Each row below holds a small network's activations on one record, seen along a few directions.
Each row is followed by the record's values for the fields Nizo, Zumi, Zener, Mana, Buli, Kan, Divu.
Not every record has every field; a missing one is written missing.
Other fields move the rows too, some of them a lot.
In the rows, zero is written as 500.
Random noise pushes rows far along 11 fixed directions. That doesn't count. These rows show it; they differ only by the noise:
[399 410 441 527 561 505 660 322 511 489 472 535 527 288 451 435 473 377
 461 598 573 427 436 362 178 565 511 599 339 705 536 619]
[496 446 519 466 496 506 529 653 396 484 624 589 651 522 509 615 434 541
 515 528 405 548 504 554 633 499 555 470 510 437 480 527]
[415 456 618 538 604 652 444 481 514 637 518 517 392 399 525 496 639 540
 685 368 683 513 591 452 563 409 351 559 441 329 633 360]
[465 594 378 363 409 262 654 368 523 314 442 629 487 754 597 504 507 240
 447 400 320 527 582 578 528 464 697 506 754 604 399 543]
[625 467 261 616 431 424 499 578 457 437 620 495 577 740 239 689 425 441
 541 459  94 585 538 579 647 389 674 446 686 418 485 528]
[367 641 596 694 667 420 730 582 500 452 625 648 590 616 543 500 423 500
 558 364 506 483 476 569 390 454 532 620 380 550 273 634]
[606 562 434 550 518 255 571 633 429 461 690 495 737 656 449 567 276 325
 505 499 429 429 353 628 369 614 535 591 371 512 433 780]
[509 530 425 826 606 567 570 777 466 449 764 482 676 775 416 656 387 775
 671 463 481 581 566 600 550 494 522 565 439 273 281 660]
[488 390 359 550 289 559 434 433 444 405 539 526 482 520 483 578 697 645
 612 530 461 635 712 434 616 474 712 440 679 413 328 356]
[489 384 405 387 517 585 387 327 519 475 461 444 361 287 354 528 699 485
 633 610 554 554 423 326 428 483 710 674 574 356 665 462]
[436 491 283 472 510 656 714 237 496 371 371 610 421 469 518 436 477 111
 439 427 143 588 616 584 443 403 509 450 660 807 571 559]
[496 603 573 492 424 302 498 364 460 515 508 608 446 490 586 428 626 186
 612 263 505 464 525 572 500 446 555 564 517 571 401 419]
[497 366 444 579 347 305 503 492 501 587 569 491 588 569 372 583 489 597
 474 524 562 419 615 359 418 516 484 400 444 488 482 416]

[463 580 577 547 602 473 651 414 563 507 320 595 369 478 505 427 522 303
 405 366 405 390 469 505 579 391 506 547 624 679 536 419]
<Nizo:c1 Zumi:f3 Zener:w4 Mana:k3 Buli:y2 Kan:missing Divu:t2>
[599 300 361 661 300 360 585 506 433 527 453 474 668 550 522 543 450 453
 375 552 573 310 660 460 554 636 447 369 548 698 403 439]
<Nizo:c3 Zumi:f3 Zener:w1 Mana:missing Buli:y2 Kan:missing Divu:t2>
[499 772 637 238 265 482 316 512 421 483 591 533 499 386 438 466 484 576
 321 580 149 701 450 568 360 448 634 318 418 510 473 560]
<Nizo:c2 Zumi:f1 Zener:w4 Mana:k5 Buli:y1 Kan:missing Divu:missing>
[557 712 766 446 443 394 377 590 393 494 578 589 544 393 733 376 544 367
 588 367 570 506 356 695 587 546 544 547 389 531 271 479]
<Nizo:c2 Zumi:f1 Zener:w4 Mana:k3 Buli:y3 Kan:s2 Divu:missing>
[529 335 379 624 496 781 505 470 446 515 486 376 537 443 551 562 510 530
 603 578 612 508 658 521 456 593 198 404 454 536 576 528]
<Nizo:c3 Zumi:f2 Zener:w3 Mana:missing Buli:y2 Kan:missing Divu:t2>
[558 506 424 572 549 601 561 614 491 441 521 437 621 512 509 505 349 580
 399 641 494 464 441 537 444 617 503 547 451 536 484 710]
<Nizo:c3 Zumi:f3 Zener:w4 Mana:k3 Buli:y2 Kan:missing Divu:t2>
[369 588 565 567 492 240 553 375 636 563 499 517 372 657 310 581 592 647
 481 449 497 450 552 335 256 361 487 452 499 482 450 374]
<Nizo:c3 Zumi:f2 Zener:w1 Mana:missing Buli:y2 Kan:missing Divu:t1>
[524 574 443 391 177 352 414 361 514 422 445 482 429 711 637 487 630 511
 452 453 518 561 744 525 501 523 480 300 679 513 364 371]
<Nizo:c3 Zumi:f2 Zener:w1 Mana:missing Buli:y3 Kan:s1 Divu:missing>
[497 673 556 304 608 676 501 547 477 422 460 537 452 490 585 503 503 391
 449 463 290 628 474 666 657 447 555 572 655 419 650 600]
<Nizo:c3 Zumi:f1 Zener:w3 Mana:missing Buli:y2 Kan:missing Divu:t1>
[376 483 573 507 362 498 528 418 500 477 443 599 414 521 637 486 709 608
 544 423 584 541 708 448 605 425 536 391 626 508 343 256]
<Nizo:c1 Zumi:f2 Zener:w1 Mana:missing Buli:y3 Kan:s2 Divu:missing>
[529 630 610 328 468 233 468 436 499 499 535 444 556 400 517 417 423 350
 439 597 671 376 243 461 128 673 506 623 275 570 514 730]
<Nizo:c2 Zumi:f1 Zener:w4 Mana:k3 Buli:y2 Kan:missing Divu:t2>
[492 342 462 540 543 286 659 631 512 426 437 593 595 680 576 554 453 573
 441 518 640 354 467 418 768 534 692 566 669 521 366 417]
<Nizo:c3 Zumi:f3 Zener:w4 Mana:k3 Buli:y1 Kan:missing Divu:missing>
[434 439 701 367 605 605 433 548 493 619 486 570 450 335 555 503 510 554
 545 491 586 507 426 467 583 434 332 440 411 475 646 376]
<Nizo:c3 Zumi:f1 Zener:w4 Mana:k4 Buli:y2 Kan:missing Divu:t1>
[330 443 441 535 631 806 676 601 466 317 513 645 574 482 710 437 461 732
 483 591 533 656 616 526 654 533 696 586 549 515 308 601]
<Nizo:c3 Zumi:f3 Zener:w4 Mana:k4 Buli:y1 Kan:missing Divu:missing>
[650 399 386 521 492 350 545 471 494 502 388 482 501 682 513 556 458 145
 530 354 427 366 521 599 719 483 359 446 705 598 605 410]
<Nizo:c3 Zumi:f1 Zener:w1 Mana:missing Buli:y3 Kan:s1 Divu:missing>
[592 386 366 682 460 369 445 481 577 698 503 384 474 619 232 492 380 456
 452 397 406 393 564 426 468 418 348 382 421 512 665 392]
<Nizo:c2 Zumi:f3 Zener:w4 Mana:k3 Buli:y1 Kan:missing Divu:missing>
[425 432 548 410 458 460 623 539 493 452 394 691 535 586 763 428 530 432
 416 367 530 486 667 534 879 470 587 454 704 562 408 316]
<Nizo:c1 Zumi:f1 Zener:w4 Mana:k5 Buli:y3 Kan:s2 Divu:missing>
[299 389 561 424 519 676 641 448 538 490 378 657 467 384 732 397 571 658
 413 540 673 526 655 382 614 487 514 443 527 603 467 346]
<Nizo:c3 Zumi:f3 Zener:w4 Mana:k5 Buli:y3 Kan:s2 Divu:missing>
[390 574 451 481 684 627 696 516 523 435 506 533 533 605 415 629 391 527
 402 542 277 582 549 537 391 435 432 506 544 485 618 688]
<Nizo:c3 Zumi:f1 Zener:w3 Mana:missing Buli:y1 Kan:missing Divu:missing>
[515 397 559 263 341 292 274 532 522 618 497 465 421 488 318 580 617 700
 469 569 532 502 453 278 630 421 676 424 572 262 665 258]
<Nizo:c2 Zumi:f2 Zener:w4 Mana:k5 Buli:y1 Kan:missing Divu:missing>
[401 335 378 545 453 516 682 265 449 503 414 542 537 256 483 439 526 333
 411 581 532 428 554 365 244 578 502 507 400 806 502 523]
<Nizo:c2 Zumi:f2 Zener:w3 Mana:missing Buli:y1 Kan:missing Divu:missing>
[559 503 561 351 428 114 548 523 479 437 453 534 596 583 630 519 522 351
 435 522 721 295 402 486 531 658 671 628 601 510 426 535]
<Nizo:c1 Zumi:f1 Zener:w1 Mana:missing Buli:y2 Kan:missing Divu:t2>
[653 309 420 406 492 501 462 491 473 583 367 388 550 475 570 515 446 248
 443 530 649 307 529 514 647 634 280 512 591 513 800 481]
<Nizo:c3 Zumi:f3 Zener:w1 Mana:missing Buli:y3 Kan:s1 Divu:missing>
[463 544 541 467 414 739 504 498 480 503 468 492 499 585 906 367 472 448
 564 382 674 582 777 706 555 585  58 293 463 580 465 502]
<Nizo:c1 Zumi:f2 Zener:w4 Mana:k2 Buli:y2 Kan:missing Divu:t1>
[553 628 607 234 398 531 238 500 423 528 533 570 376 377 387 553 650 436
 536 428 165 693 445 566 709 321 708 451 645 319 621 362]
<Nizo:c1 Zumi:f1 Zener:w4 Mana:k4 Buli:y1 Kan:missing Divu:missing>
[512 537 707 440 427 596 238 515 399 677 639 571 447 157 425 443 596 520
 620 438 391 635 382 520 530 383 517 434 275 455 519 324]
<Nizo:c1 Zumi:f2 Zener:w4 Mana:k3 Buli:y3 Kan:s2 Divu:missing>
[617 493 492 500 417 107 466 585 545 514 553 464 635 582 315 519 345 534
 355 614 492 339 297 412 386 584 678 525 420 531 437 564]
<Nizo:c1 Zumi:f1 Zener:w4 Mana:k4 Buli:y3 Kan:s2 Divu:missing>
[370 596 599 645 465 409 688 457 499 430 441 708 491 488 588 435 604 514
 427 368 443 477 582 471 555 410 698 515 563 705 176 398]
<Nizo:c3 Zumi:f1 Zener:w4 Mana:k5 Buli:y2 Kan:missing Divu:t2>
[590 484 602 390 756 354 576 795 436 488 631 529 753 685 835 462 208 274
 619 413 816 376 270 741 679 703 322 684 359 398 524 749]
<Nizo:c2 Zumi:f1 Zener:w4 Mana:k3 Buli:y3 Kan:s2 Divu:missing>
[478 299 436 532 433 597 501 550 459 473 497 496 588 409 543 509 497 701
 476 652 629 509 561 389 557 588 531 442 479 533 418 458]
<Nizo:c3 Zumi:f1 Zener:w4 Mana:k4 Buli:y1 Kan:missing Divu:missing>
[508 665 675 612 454 291 534 664 414 515 639 584 667 532 561 499 472 539
 450 429 531 421 476 601 474 558 594 548 391 523 237 550]
<Nizo:c1 Zumi:f3 Zener:w1 Mana:missing Buli:y2 Kan:missing Divu:t2>
[610 376 213 715 613 711 572 593 533 380 486 397 558 644 361 561 348 548
 503 613 327 520 485 552 596 533 542 539 627 501 512 636]
<Nizo:c2 Zumi:f3 Zener:w4 Mana:k4 Buli:y3 Kan:s1 Divu:missing>
[535 285 411 287 401 429 506 547 494 490 445 486 591 522 501 588 378 535
 363 707 487 446 454 416 568 579 469 338 563 556 669 477]
<Nizo:c1 Zumi:f2 Zener:w4 Mana:k3 Buli:y2 Kan:missing Divu:t2>
[415 464 435 803 450 288 716 391 605 442 410 600 438 694 530 424 570 492
 531 327 569 388 615 416 518 410 583 469 591 714 162 317]
<Nizo:c1 Zumi:f2 Zener:w4 Mana:k3 Buli:y3 Kan:s2 Divu:missing>
[568 648 564 398 306 603 203 590 427 468 610 436 479 406 513 471 653 769
 515 569 479 694 543 525 599 527 766 521 523 228 390 487]
<Nizo:c3 Zumi:f3 Zener:w4 Mana:k5 Buli:y1 Kan:missing Divu:missing>
[462 399 411 567 697 932 640 597 453 402 488 562 609 393 696 432 339 518
 487 600 472 588 523 630 613 574 409 525 459 625 500 664]
<Nizo:c3 Zumi:f3 Zener:w4 Mana:k4 Buli:y3 Kan:s2 Divu:missing>
[563 313 381 496 318 462 271 276 501 625 506 369 418 164 205 445 586 511
 507 658 497 505 403 250 222 517 582 453 294 578 615 404]
<Nizo:c3 Zumi:f2 Zener:w4 Mana:k3 Buli:y1 Kan:missing Divu:missing>
[515 652 402 461 442 601 464 422 593 477 463 452 398 623 388 459 401 508
 357 502 166 619 593 573 394 397 431 338 564 564 594 559]
<Nizo:c3 Zumi:f3 Zener:w4 Mana:k4 Buli:y2 Kan:missing Divu:t1>
[528 414 557 492 441 308 484 397 493 572 399 482 483 386 515 498 630 400
 478 508 728 295 493 377 457 580 512 578 528 554 521 391]
<Nizo:c3 Zumi:f3 Zener:w1 Mana:missing Buli:y2 Kan:missing Divu:t2>

Here are new rows. What are their fields?
[392 448 622 522 478 471 571 508 490 497 464 607 481 534 720 454 553 559
 565 415 692 475 576 493 590 490 387 398 495 601 326 338]
<Nizo:c2 Zumi:f2 Zener:w4 Mana:k3 Buli:y2 Kan:missing Divu:t1>
[504 369 384 859 488 402 537 347 530 598 568 389 534 404 376 438 576 463
 671 456 792 362 524 353 170 594 438 634 245 567 370 518]
<Nizo:c1 Zumi:f2 Zener:w3 Mana:missing Buli:y3 Kan:s2 Divu:missing>
[663 481 384 345 289 522 245 429 399 472 506 407 456 534 643 494 671 334
 661 428 562 591 655 625 703 569 542 502 682 319 546 428]
<Nizo:c3 Zumi:f3 Zener:w1 Mana:missing Buli:y1 Kan:missing Divu:missing>
[632 350 490 652 611 543 510 628 374 538 582 531 669 335 595 462 425 271
 652 439 630 395 326 605 682 610 497 657 368 567 427 547]
<Nizo:c1 Zumi:f1 Zener:w4 Mana:k3 Buli:y3 Kan:s2 Divu:missing>
[606 571 350 706 483 533 336 454 539 490 655 350 470 543 389 433 505 524
 722 459 535 599 446 545 316 525 543 615 337 384 375 627]
<Nizo:c3 Zumi:f2 Zener:w4 Mana:k3 Buli:y3 Kan:s2 Divu:missing>
[699 599 572 527 414  97 256 579 472 590 652 381 522 606 371 548 544 387
 700 394 647 376 263 524 453 552 590 642 398 295 438 519]
<Nizo:c2 Zumi:f2 Zener:w4 Mana:k3 Buli:y2 Kan:missing Divu:t2>
[491 523 450 670 468 517 463 618 572 583 635 470 533 769 427 541 371 742
 531 414 415 592 658 541 529 396 330 311 415 398 444 453]
<Nizo:c3 Zumi:f2 Zener:w4 Mana:k3 Buli:y3 Kan:s2 Divu:missing>
[479 459 450 766 586 804 641 486 400 395 511 510 564 360 753 373 526 396
 679 447 699 508 555 617 493 636 396 628 406 664 245 634]
<Nizo:c2 Zumi:f1 Zener:w4 Mana:k3 Buli:y2 Kan:missing Divu:t2>
[369 467 675 444 505 442 478 491 590 543 427 558 381 485 572 476 628 740
 512 483 743 472 524 332 568 437 507 472 519 432 458 284]
<Nizo:c3 Zumi:f1 Zener:w4 Mana:k3 Buli:y2 Kan:missing Divu:t1>
[780 484 438 422 449 384 211 348 453 603 500 247 436 249 347 472 593 126
 654 538 642 359 235 503 307 653 475 717 403 427 747 606]
<Nizo:c3 Zumi:f1 Zener:w1 Mana:missing Buli:y2 Kan:missing Divu:t1>
[626 398 526 489 415 668 240 592 378 680 594 449 520 275 415 488 551 470
 580 430 423 583 535 536 740 461 469 452 418 340 656 365]
<Nizo:c1 Zumi:f1 Zener:w4 Mana:k5 Buli:y1 Kan:missing Divu:missing>
[427 654 598 498 534 584 482 591 499 348 536 543 444 601 735 422 614 686
 630 437 675 623 543 589 623 518 666 624 576 334 233 522]
<Nizo:c2 Zumi:f1 Zener:w4 Mana:k3 Buli:y1 Kan:missing Divu:missing>
[514 251 439 536 386 529 439 334 529 714 388 416 418 321 364 493 555 478
 435 534 576 382 628 307 447 471 264 324 448 622 748 259]
<Nizo:c3 Zumi:f2 Zener:w1 Mana:missing Buli:y2 Kan:missing Divu:t1>
[649 469 320 496 449 504 491 495 419 334 531 495 571 564 644 448 422 228
 618 483 390 566 396 702 621 581 582 512 587 618 354 601]
<Nizo:c1 Zumi:f2 Zener:w4 Mana:k3 Buli:y3 Kan:s2 Divu:missing>
[532 349 109 750 474 688 723 454 569 373 436 473 567 844 594 481 296 422
 467 446 342 555 804 627 593 509 293 300 639 717 412 574]
<Nizo:c3 Zumi:f1 Zener:w4 Mana:k3 Buli:y3 Kan:s2 Divu:missing>
[661 235 352 343 436 520 245 505 504 557 488 281 480 376 363 548 530 576
 582 715 714 464 381 336 543 633 545 562 499 272 770 477]
<Nizo:c1 Zumi:f1 Zener:w4 Mana:k3 Buli:y1 Kan:missing Divu:missing>
[512 737 605 656 389 382 438 510 509 510 588 517 468 531 423 445 524 589
 481 409 369 538 467 548 365 427 577 454 398 562 243 493]
<Nizo:c3 Zumi:f3 Zener:w4 Mana:k3 Buli:y2 Kan:missing Divu:t1>
[671 571 417 438 492 433 392 613 418 377 635 490 596 510 330 587 374 413
 539 599 167 608 218 640 512 500 734 532 512 484 430 676]
<Nizo:c1 Zumi:f1 Zener:w4 Mana:k4 Buli:y3 Kan:s2 Divu:missing>
[344 566 598 524 548 360 549 404 598 525 481 538 387 484 378 486 613 664
 486 480 594 476 491 313 295 403 606 561 445 477 439 424]
<Nizo:c3 Zumi:f1 Zener:w1 Mana:missing Buli:y1 Kan:missing Divu:missing>
